A small network was shown many inputs. Here are its activations along a few directions, one row for each input.
In each table, some parts of the input vary, and every possible input appears once, in random order.
A made-up example of a description, with smaller parts first: one of 4 places along a line, together with either a single point or one of 11 places along a line or (one of 3 separate values, together with one of 8 places around a ring).
Shared parts are said once, and a part with two or three values counts as separate values.

Other details of the inputs vary at random and push rows far along three fixed directions, the same in every table; ignore that.

Table:
x1: [25 45 -8 41 16 68 46  4 30 53 13]
x2: [-65 -50 -12   3  -7   9   7  -9 -50  33  66]
x3: [ 77  21  13   7 -19  50  30 -26  39  45  53]
x4: [  9  36 -13  25  28  16 -27  27  -5 -27 -10]
x5: [-28  29 -26  19  25  -7 -24  11 -12  -8 -32]
x6: [-21  23 -32  24  26  -2 -22  10  -9 -26 -33]
x7: [ 33  15   3   5 -14  78  36   7  10  35  44]
x8: [-16  30 -20  16  20 -16 -26  21  -3  -7 -33]
x9: [-45 -36 -22 -19 -35   1  11  -7 -22  27  31]
x10: [  6  42 -59  38  43 -23 -27 -11   3  -8  -8]
x11: [ -1  36  -6  30  42  22 -27  15 -14 -11 -21]
x12: [-25 -55  16 -14 -26 -12   3   6 -21  24  44]
x13: [37 35 -3 23  4 63 36  6 29 51 -3]
x14: [ 24 -56  20 -51 -49 -21  21 -38 -13  10  46]
x15: [ -9  17   6  -6   5   5 -18   7 -15 -27 -14]
x16: [-12  10  23 -11  -8 -21   6  -7   9 -37 -47]
x17: [-11  32 -61  42  51 -16 -47  -7 -30 -13  32]
x18: [-52 -59 -26  -2 -12  17  -2  -3 -51  29  62]
x19: [-24  40  -8  22  34   5 -21  11 -18 -36  -8]
x20: [-21 -62   9 -11 -26 -10   5   6 -21  14  45]
x21: [ 55  35  21 -23  35  77  30 -17  80  66  44]
x22: [-33  22 -56  36  32  -8 -33  26 -16 -13 -10]
x23: [ 12 -16  53 -36 -32 -51   5   3  23 -28 -59]
x24: [-17  30 -67  45  40 -30 -43 -15  -2  -5   3]
x25: [-55 -41 -16 -16 -19   9  -5  -2 -47  32  56]
x26: [ 15 -13  52 -35 -26 -34  -9   8   8 -45 -30]
x27: [  6 -29  54 -25 -20 -31  19 -20  12 -46 -72]
x28: [ 77  -5  52 -53 -35 -44  33 -35  38 -34 -67]
x29: [ 29 -11  37  -8 -10 -28   9   8  31 -29 -60]
x30: [-10 -29  39 -68  20 -50 -15 -37  48 -22 -45]
x31: [-62 -39  -5 -11 -15   1   6  -7 -45  23  58]
x32: [ -9 -13  33  -2  11 -13  -7  -6 -16 -47 -34]
x33: [ 31  -8  57 -50 -45 -29  13  -2  28 -33 -68]
x34: [ -1   7  -4  10   9 -10 -11  12   3   2 -36]
x35: [ 53  17  21 -20  10 -31  -8 -17   0 -46 -28]
x36: [  6  48  -6  21  30  13 -28  29  -6  -9 -13]
x37: [ 38   8   5 -20  -3 -47   0 -26  18 -31 -48]
x38: [ 96  28  15  -3 -34  43  59 -30  68  52  14]
x39: [-14 -76  16 -38 -54 -16  24  -9  -7  23   6]
x40: [ 79  59 -17  36  13  64  22 -11  36  44  53]
x41: [-41 -67   3 -38 -59 -36  18  -2 -12  21  34]
x42: [ 39  11  13   8 -11  64  29  16  14  57  39]
x43: [-17  41 -27  25  33   4 -41  30 -20 -22  -1]
x44: [-11  10  29  -9  -4 -22   6  -8   8 -28 -53]
x45: [-49 -82   0 -29 -44 -25   0   1 -36   6  64]
x46: [-28   7 -14  16  12  -7   1  -2  -6 -26 -20]
x47: [-32  -7 -34  22  19  -1 -13   5 -20  -1 -14]
x48: [ 61  12  19   0 -33  46  58  13  54  38  14]
x49: [-60 -48 -20  -3 -16  13  10  -8 -46  15  74]
x50: [  0  -2   5   8  15  -1 -24  16 -14 -23 -16]
x51: [-24  20 -31  42  38 -22 -27  25  -2  -3 -21]
x52: [-14  41 -20  36  41  -3 -36  34 -11 -10   7]
Description of these inputs: one of 2 separate values, together with either a single point or one of 5 places along a line or (one of 4 places along a line, together with one of 5 places around a ring).
Question: Changing only the choice among 2 separate values turns x10 into x17. The same change can be made to x23. Which row results?
Answer: x52
Question: Changing only the choice among 2 separate values turns x19 into x16. The same change can be made to x12. Which row results?
Answer: x51
Question: Change only the place on the ring of 5 in x44. List by row number the other rows that result.
Answer: x1, x16, x27, x46
Question: Start at x2 and move only the place on the line of 4, one step at a time. The first step leads to x11. Which rows follow, in order?
Answer: x42, x12

Table:
x53: [-17 -27  14 -35 -30  19  27 -21 -17  17  45]
x54: [ -1  22 -45  13  -8  48  13  15 -13  56  93]
x55: [  3 -30 114 -25 -59  14  47  50  20 -32 -59]
x56: [ 25  30  22 -19  10   4 -12   7  21 -14  -8]
x57: [ 73  79 -19  43  22  37  17  20  49  26 -23]
x58: [  2  15  13   5  15   8 -10 -13  -7 -29 -10]
x59: [-17 -21  20 -37 -11 -29   6 -19  25  -6 -42]
x60: [ 46 -13  51 -22 -32 -17  13 -15   4 -39 -36]
x61: [-83  24 -13  41  51  13 -63  68 -65 -49 -72]
x62: [ -2 -27  -9 -11 -33  10   4  -3 -20  30  68]
x63: [  2 -33 -15  -1 -24  -1   2   0 -22  28  58]
x64: [-45 -46 -39   1 -30 -22  10 -13 -35  26  35]
x65: [ 54  53   1  20  27  17   4  12  51  15 -34]
x66: [ -2  28 -30  12  -6  37  14   5 -19  20  53]
x67: [ 84  66 -11  45  22  41  18  24  42  17 -10]
x68: [-18 -30   0 -36 -42 -55  -3  -8   4  -8 -27]
x69: [-23 -17  30 -43   1 -22 -13 -16  -6 -28  -6]
x70: [  2  -3 -56  44  -6  47  31   4 -14  56  73]
x71: [ 57  90 -21  37  11  51  37  13  51  20 -31]
x72: [-11 -48  21 -14 -13 -32   5 -25 -11 -28 -25]
x73: [ -6 -47 -15  -5 -14  -3   7  -2   0  41  49]
x74: [ 26 -12  41 -48 -34 -27  17 -10  49  -1 -49]
x75: [ 46  27  26  13  16  27  14 -10  16 -14 -18]
x76: [-31 -23   5 -24 -19 -29  11 -24   4 -12 -35]
x77: [-32  25 -37  39  75 -50 -85  20 -27 -54 -26]
x78: [-10 -30  -2 -17 -14  11  -4  -5  -7  34  66]
x79: [ 29 -13  65 -42  -9  -4   4 -22  23 -25 -25]
x80: [-55  28 -46  37  80 -50 -64   7 -19 -39 -48]
x81: [-17 -35  -6  -5   6   9   2 -13 -13  27  50]
x82: [-44   8 -45  31  23 -15 -42   2 -53 -25  26]
x83: [-20 -23  -8   6  24 -20 -15  -8  -4  -8  -7]
x84: [-16 -15  -3  -2   0 -18   8 -19  -5  -1 -23]
Question: What is each input in this table made of?
Answer: either one of 2 separate values or (one of 5 places around a ring, together with one of 6 places along a line)
Question: Start at x53 and move only the place on the line of 6, one step at a time. The first step leads to x58. Which rows follow, in order?
Answer: x75, x72, x84, x76

Table:
x85: [-53  13 -64  41  40 -26 -56  32 -34  -4  25]
x86: [-56 -50 -16 -23 -23 -22 -11 -12 -46   7  63]
x87: [-25 -34   6  -8   2  -8  -9   1 -11   6  -3]
x88: [-65  29 -65  38  56 -19 -60  33 -30 -10  22]
x89: [34 45 -8  9 13 49 13 19 28 33 22]
x90: [ -47   -6   23  -28    9  -97  -52   -3  -24 -101 -101]
x91: [ 67  20  31   1 -31  44  54   2  38  20 -25]
x92: [-16 -27   2 -17 -13  27  17 -18 -16  31  55]
x93: [  5 -17  37 -12   3 -52 -24  14   4 -52 -63]
x94: [26 43 -1 15 25 58 13 17 32 33 13]
x95: [-51 -49 -18 -25 -24 -17  -9 -16 -48  12  61]
x96: [-16 -70  63 -54 -26 -66 -16 -33 -25 -71 -58]
x97: [ 74  81  17  32  26  27  -2  15  34 -30 -33]
x98: [ 82  15  68 -17 -18   7  24 -11  33 -32 -53]
x99: [ 20  29  -6  15 -12  14  13  11  10   4 -13]
x100: [-70  10 -65  60  68 -10 -53  12 -54 -18  25]
x101: [ 60 -23  65 -32 -67  15  65  -8  41   4 -32]
x102: [ -1  12  26 -15  -6   0   4  -7  11 -19 -50]
x103: [-22 -62  15 -20 -34  16  27  -1  -3  52  50]
x104: [  8  62   7   8  35 -32 -35  11   7 -74 -98]
x105: [ 36  30 -16  15 -21  52  41   8  17  44  24]
x106: [  4 -25 -51 -12   3 -44  -1 -51  16  36  48]
x107: [ 11  25  14   6  20  26   4   1  10 -10   5]
x108: [ 28  39  -7  40  31  16  -7  16   1 -16  -5]
x109: [ 42  68 -62  36  70 -34 -40 -30  38 -17 -31]
x110: [ 10 -49   9 -29 -55  14  30 -18 -18  38  64]
x111: [-18 -89  69 -65 -73 -45  34 -27  -1 -22 -41]
x112: [-27 -19 -16  10  -5  21  19  -3 -16  36  16]
x113: [ -5 -10 -21   1 -11   7  -5  12  -9  27  36]
x114: [15  8 11 -4 -6 56 33 11 31 55 43]
x115: [-50 -56 -29  -1 -10 -22 -16   8 -38  17  39]
x116: [  0  59 -18  34  34  44  10  15  19  20  -5]
Question: What is each input in this table made of?
Answer: one of 2 separate values, together with either a single point or (one of 3 separate values, together with one of 5 places around a ring)
Question: Changing only the choice among 2 separate values turns x100 into x96. The same change can be made to x101. Which row results?
Answer: x91
Question: Change only the choice among 2 separate values in x105. List by row number the other rows that result.
Answer: x99
